These are the activations of a small neural network, seen along a few directions. Each row is one input.
In each table, some parts of the input vary, and every possible input appears once, in random order.
A made-up example of a description, with smaller parts first: one of 2 separate values, together with either a single point or one of 9 places along a line or (one of 6 places along a line, together with one of 8 places around a ring).
Shared parts are said once, and a part with two or three values counts as separate values.
In the rows, zero is written as 128.

Other details of the inputs shift rows strongly along two fixed directions, in all tables alike. That doesn't count.

Table:
r1: [142 119 128 152 151 116 112 125 143 119 118 129 130 118]
r2: [112 124 156  86  81 151  31 103 119  90 141 116 110 146]
r3: [138 123 127 152 152 112 111 133 134 116 129 134 136 126]
r4: [118 140 120 122 122 132 136 123 131 130 127 125 133 135]
r5: [122 130 135 122 119 133 145 130 130 132 130 125 129 133]
r6: [121 133 125 137 132 138 145 122 111 134 123 124 126 126]
r7: [136 104 128 151 144 116 116 137 142 121 122 125 134 130]
r8: [121 139 120 124 119 120 136 123 120 134 125 136 122 132]
r9: [137 120 129 148 154 115 112 129 142 117 122 127 138 126]
r10: [144 117 123 144 152 113 111 138 138 120 133 128 132 118]
r11: [142 123 127 148 153 112 112 128 142 117 122 126 131 120]
r12: [124 131 121 120 115 125 136 130 117 140 129 133 122 132]
r13: [119 137 117 119 121 120 134 121 125 133 127 133 126 131]
r14: [124 128 123 118 126 145 142 133 112 130 128 121 134 124]
r15: [130 131 120 118 127 142 143 133 114 130 128 121 126 118]
r16: [123 125 135 119 112 130 143 125 127 137 122 134 121 130]
r17: [128 131 139 128 123 140 146 125 129 136 128 130 131 126]
r18: [123 127 136 128 117 135 147 127 131 133 127 128 129 131]
r19: [127 137 133 120 124 137 143 129 126 132 138 132 131 127]
r20: [138 114 136 144 153 118 116 142 144 117 131 132 138 121]
r21: [128 135 138 122 124 138 144 127 128 134 131 128 131 128]
r22: [124 131 131 121 116 123 143 132 121 135 131 139 122 130]
r23: [121 130 128 115 116 124 141 130 125 134 133 135 125 128]
r24: [138 116 131 153 152 118 113 126 142 119 119 130 136 125]
r25: [130 141 132 118 123 138 140 129 130 133 133 130 125 122]
r26: [126 137 124 120 126 139 137 128 126 138 131 124 135 129]
r27: [118 137 118 117 122 123 134 121 129 134 122 131 126 132]
r28: [129 114 172  96  89 155  38 108 126  95 134 120 104 130]
r29: [134 142 124 125 122 135 139 127 118 138 135 128 123 124]
r30: [135 108 126 147 148 113 115 140 141 120 124 123 136 131]
r31: [145 115 128 146 152 115 112 136 140 123 125 124 130 119]
r32: [132 108 130 139 145 104 116 143 143 120 125 136 132 123]
r33: [121 133 130 120 118 132 143 132 128 130 138 130 130 131]
r34: [127 138 124 120 124 138 136 127 122 136 136 126 134 130]
r35: [128 135 128 122 125 139 139 125 124 139 128 122 133 131]
r36: [143 126 125 151 151 110 111 131 136 115 129 133 129 119]
r37: [141 108 132 151 150 121 114 134 140 124 122 127 137 124]
r38: [131 141 131 118 122 136 141 127 126 131 138 132 124 122]
r39: [141 125 122 146 153 110 110 131 141 115 130 130 133 117]
r40: [128 147 120 123 128 133 136 120 130 132 128 126 129 123]
r41: [124 134 123 127 117 132 139 132 119 135 134 128 129 136]
r42: [119 122 119 120 122 140 144 137 115 127 127 119 133 129]
r43: [124 124 124 120 114 131 137 123 124 142 119 129 121 133]
r44: [122 130 119 116 117 125 135 128 122 138 131 130 126 130]
r45: [120 133 122 119 119 135 136 130 128 135 130 122 133 135]
r46: [129 138 127 126 123 136 139 129 117 138 135 129 131 131]
r47: [116 114 157  92  86 144  37  99 123  99 123 122 101 144]
r48: [126 137 123 135 130 136 144 120 112 134 122 123 117 119]
r49: [132 110 133 144 146 112 118 144 146 115 130 130 137 126]
r50: [121 129 119 115 119 127 135 129 126 140 126 128 127 130]
r51: [121 135 121 120 123 122 137 119 128 135 118 129 124 134]
r52: [132 139 136 119 121 138 142 126 128 133 130 127 123 124]
r53: [141 115 139 148 150 115 117 142 136 116 134 137 134 123]
r54: [117 125 119 130 125 127 141 123 111 135 117 129 115 129]
r55: [120 120 116 115 122 132 143 135 113 132 122 126 126 126]
r56: [123 144 123 123 128 136 135 121 129 132 128 127 136 130]
r57: [136 122 124 147 154 113 110 132 139 115 131 131 140 124]
r58: [134 135 127 126 121 140 141 121 126 141 125 124 124 123]
r59: [124 127 122 118 120 126 138 127 125 140 122 126 124 133]
r60: [133 142 134 122 121 135 143 129 121 132 137 134 121 123]
r61: [121 141 122 129 120 128 138 125 122 130 131 130 129 136]
r62: [132 116 126 148 150 110 114 132 144 115 121 126 136 133]
r63: [122 134 124 131 122 133 142 118 131 132 121 126 129 136]
r64: [121 133 121 120 118 133 137 130 124 134 135 125 132 135]
r65: [123 133 133 126 117 130 145 134 123 131 136 133 127 133]
r66: [143 117 123 144 152 115 110 139 142 122 128 126 133 118]
r67: [116 127 122 138 127 134 145 125 113 130 122 123 123 131]
r68: [123 128 133 116 117 126 142 128 127 136 124 131 123 131]
Each input here is: one of 4 places along a line, together with either one of 2 separate values or (one of 3 separate values, together with one of 5 places along a line).
Question: The inputs of r6 and r48 match in every part but the place on the line of 4. If r46 is changed in the same way as r6 into r48, which row does it become?
Answer: r29
Question: The inputs of r51 and r9 match in every part but the place on the line of 4. If r55 is changed in the same way as r51 into r9, which row does it become?
Answer: r14
Question: Change only the place on the line of 5 in r51. List by row number the other rows that result.
Answer: r8, r13, r27, r47
Question: Change only the choice among 3 separate values in r23. List by row number the other rows that result.
Answer: r13, r44
Question: Change only the choice among 2 separate values in r48. List by row number the other rows that result.
Answer: r15
Question: Change only the choice among 3 separate values in r52. List by row number the other rows that result.
Answer: r11, r31

Table:
r69: [129 116 135 120 129 123  94 137 131 110 135 128 129 127]
r70: [131 127 121 132 138 128 163 140 124 140 125 130 130 119]
r71: [125 134 107 135 135 118 153 129 123 142 122 131 129 125]
r72: [129 133 124 143 137 134 164 128 126 137 122 125 134 124]
r73: [128 123 128 138 134 126 166 135 134 143 124 133 134 126]
r74: [127 112 129 122 127 115  93 126 129 114 125 129 120 128]
r75: [ 90 169 142  49  34 182 137  85  95 151 130 123 102 156]
r76: [142 132 151 133 130 123  94 125 132 111 141 139 117 119]
r77: [135 114 140 134 133 135  95 126 123 113 126 120 125 125]
r78: [126 129 114 133 130 113 157 132 131 142 121 133 128 131]
r79: [128 133 119 131 133 119 159 142 134 139 133 132 138 129]
r80: [131 118 130 126 130 127  91 133 128 111 137 125 130 128]
r81: [127 121 137 132 131 129  94 126 134 107 133 123 132 134]
r82: [145 135 139 127 138 134  88 115 148 116 130 121 131 120]
r83: [124 138 111 138 137 122 152 124 122 141 119 128 129 129]
r84: [135 111 136 130 130 133  94 132 123 114 128 123 123 122]
r85: [125 131 125 133 132 121 158 137 137 139 131 135 141 132]
r86: [128 140 114 137 141 129 156 132 125 137 132 127 139 129]
r87: [132 106 144 127 126 128  98 135 133 116 129 124 121 127]
r88: [121 138 115 140 134 122 154 122 129 137 117 130 129 131]
Question: Describe the family of inputs behind these rows.
Answer: either one of 2 separate values or (one of 3 separate values, together with one of 6 places along a line)
